A small network was shown many inputs. Here are its activations along a few directions, one row for each input.
In each table, some parts of the input vary, and every possible input appears once, in random order.
Descriptions start from the smaller parts, as in this example, which fits no table here: one of 3 separate values, together with either a single point or one of 11 places along a line or (one of 5 places around a ring, together with one of 6 places along a line).
Shared parts are said once, and a part with two or three values counts as separate values.

Other details of the inputs shift rows strongly along two fixed directions, in all tables alike. That doesn't count.

Table:
x1: [ 0.31  7.70 -1.25  1.92 -3.26 -1.52  0.85  0.11  2.49  2.48  2.54  1.65]
x2: [-4.10 -0.21 -1.44  2.63  4.93  3.74  1.21 -4.47  2.70  2.10  1.51  1.17]
x3: [ 3.28 -1.22  0.86 -2.21 -4.95 -1.74  1.71  3.96 -4.44 -0.53 -4.55 -0.64]
x4: [-2.05 -6.57 -2.77 -1.91  4.65  0.59 -3.45  2.93 -3.39  0.45 -4.12 -0.62]
x5: [-5.97 -1.61 -1.59  2.94  5.27  1.42  0.68 -2.72  2.16  0.59  3.65  0.16]
x6: [ 5.26 -1.84  2.62 -2.05 -4.03 -1.37  2.53  2.38 -1.96 -1.56 -5.54 -0.27]
x7: [ 4.24  1.95  2.66 -0.87 -2.20 -2.05 -2.30  3.63  0.95 -1.17 -4.22  0.90]
x8: [ 1.15  5.30 -2.34  3.38 -5.04  1.61  3.84 -1.80  0.02  1.00  2.83 -0.66]
x9: [ 0.22  6.77  1.05  3.30 -3.03 -2.79  0.94 -0.74  3.17 -0.63  3.74  2.49]
x10: [-0.53 -8.35 -0.84 -2.75  2.68  2.18 -2.19  0.30 -0.81 -1.19 -4.86 -1.24]
x11: [-6.56 -2.76 -2.06  1.85  2.89  2.22  1.53 -4.21  3.31  0.47  4.05 -1.47]
x12: [ 7.41  5.81  3.22 -8.19  0.61  1.28 -1.67  0.44 -4.29 -6.48  4.20 -2.15]
x13: [-5.66 -0.55 -2.77  1.18  3.24  1.85 -1.54 -2.72  1.52  5.23  3.80  1.26]
x14: [-0.08  4.48  1.43  2.60 -4.39 -1.99  6.30 -2.40  1.37 -0.12  2.87 -0.41]
x15: [ 6.03  0.19  2.67  0.17 -2.27 -1.74 -2.36  2.92 -1.29 -0.26 -4.03 -0.34]
x16: [-2.94 -9.08  0.57 -2.00  4.90 -1.68 -6.10  2.40 -1.51 -0.36 -1.88  0.18]
Description of these inputs: either a single point or (one of 3 separate values, together with one of 5 places along a line).
Question: Which other rows does x15 become when the place on the line of 5 takes its other values? List them by row number.
Answer: x2, x6, x7, x10
Question: Which other rows does x8 become when the place on the line of 5 takes its other values? List them by row number.
Answer: x1, x3, x4, x13

Table:
x17: [ 2.88  1.38  0.04  0.47 -2.09 -0.62  0.14  1.82 -1.19 -0.01 -1.79 -0.12]
x18: [-2.30 -2.25 -0.60 -1.13  1.39  0.35 -0.22 -0.20 -0.38  0.76 -0.34  0.22]
x19: [-1.69 -2.29 -0.78 -0.49  1.34  0.62 -0.39 -0.42 -0.70  0.85  0.11 -0.21]
x20: [-1.18 -2.01  0.38 -2.07  1.77  0.67 -1.49 -0.38  0.08 -0.32  0.07  0.12]
x21: [-2.25 -2.25 -0.94 -0.89  1.38  0.92 -0.11 -0.11 -0.33  0.45 -0.52 -0.07]
x22: [ 2.76  2.42  0.45  0.26 -2.09 -2.28 -1.03  2.28 -1.17 -1.05 -0.02 -0.26]
x23: [ 2.63  1.31  0.37 -0.04 -2.84 -1.14  0.38  1.30 -0.98 -0.11 -1.24 -0.20]
x24: [-0.94 -1.70  0.45 -1.69  2.45  0.80 -1.84 -0.10 -0.18  0.00 -0.09  0.56]
x25: [-1.95 -1.65  0.07  0.41  1.87  0.19 -0.93 -0.35  1.09  1.22 -0.31  0.63]
x26: [ 2.60  0.74  1.05  0.50 -2.59 -1.87  0.09  1.32 -0.16 -0.70 -1.65 -0.10]
x27: [ 2.44  2.46 -0.15  0.52 -1.83 -1.74 -0.88  1.67 -1.13 -1.13 -0.29 -0.32]
x28: [-2.29 -2.17 -0.59  0.10  1.26  0.62 -0.57 -0.76  1.31  0.53 -0.42  0.20]
x29: [-4.58  4.62 -1.46  4.90  0.54  2.77  4.32 -5.83  4.52  2.72  6.77  1.16]
x30: [-1.21 -2.24 -0.29 -1.99  2.04  1.14 -1.30 -0.36  0.27 -0.48 -0.15 -0.18]
x31: [-2.54 -1.80 -0.44  0.38  1.45  0.43  0.36 -0.83  1.08  0.14 -0.05  0.26]
x32: [-0.78 -1.82 -0.33 -1.61  2.66  1.12 -1.58 -0.13 -0.01 -0.19 -0.36  0.30]
x33: [-1.42 -1.99 -0.09 -1.96  2.17  0.80 -0.60 -0.22 -0.15 -0.79 -0.19 -0.40]
x34: [ 0.15  7.48  0.10  5.35 -3.22  0.36  5.03 -3.76  3.21  1.57  5.70  0.87]
x35: [ 3.30  1.52  1.32 -0.47 -1.66 -0.93  0.18  0.87 -1.53 -1.53 -0.16 -0.88]
x36: [ 2.86  1.59  0.52  0.38 -2.21 -1.06  0.12  1.75 -1.20  0.30 -1.47  0.07]
x37: [ 2.84  1.83  1.55 -0.98 -1.80 -1.23  0.49  1.13 -1.11 -1.70 -0.50 -0.39]
x38: [-0.77 -1.85 -0.26 -1.26  2.03  1.00 -0.69 -0.58 -0.56 -0.62  0.25 -0.82]
x39: [ 2.94  1.11  0.04  0.61 -2.48 -0.62  0.79  1.32 -1.79 -0.73 -1.10 -0.91]
x40: [ 2.94  1.50  0.67  1.38 -1.92 -1.30  0.17  1.57 -0.20 -0.44 -1.96 -0.09]
x41: [-2.49 -1.67  0.01  0.18  1.34 -0.13  0.30 -0.81  1.08  0.41  0.31  0.56]
x42: [-1.94 -2.26 -1.08 -0.84  1.06  1.13 -0.73 -0.20  0.14  0.84 -0.59 -0.01]
Question: What do these inputs look like to the network?
Answer: one of 2 separate values, together with either a single point or (one of 3 separate values, together with one of 4 places along a line)
Question: Changing only the choice among 2 separate values turns x40 into x25. The same change can be made to x33. Which row results?
Answer: x37
Question: Which other rows does x34 become when the choice among 2 separate values takes its other values? List them by row number.
Answer: x29
Question: Which other rows does x35 become when the choice among 2 separate values takes its other values? List them by row number.
Answer: x38
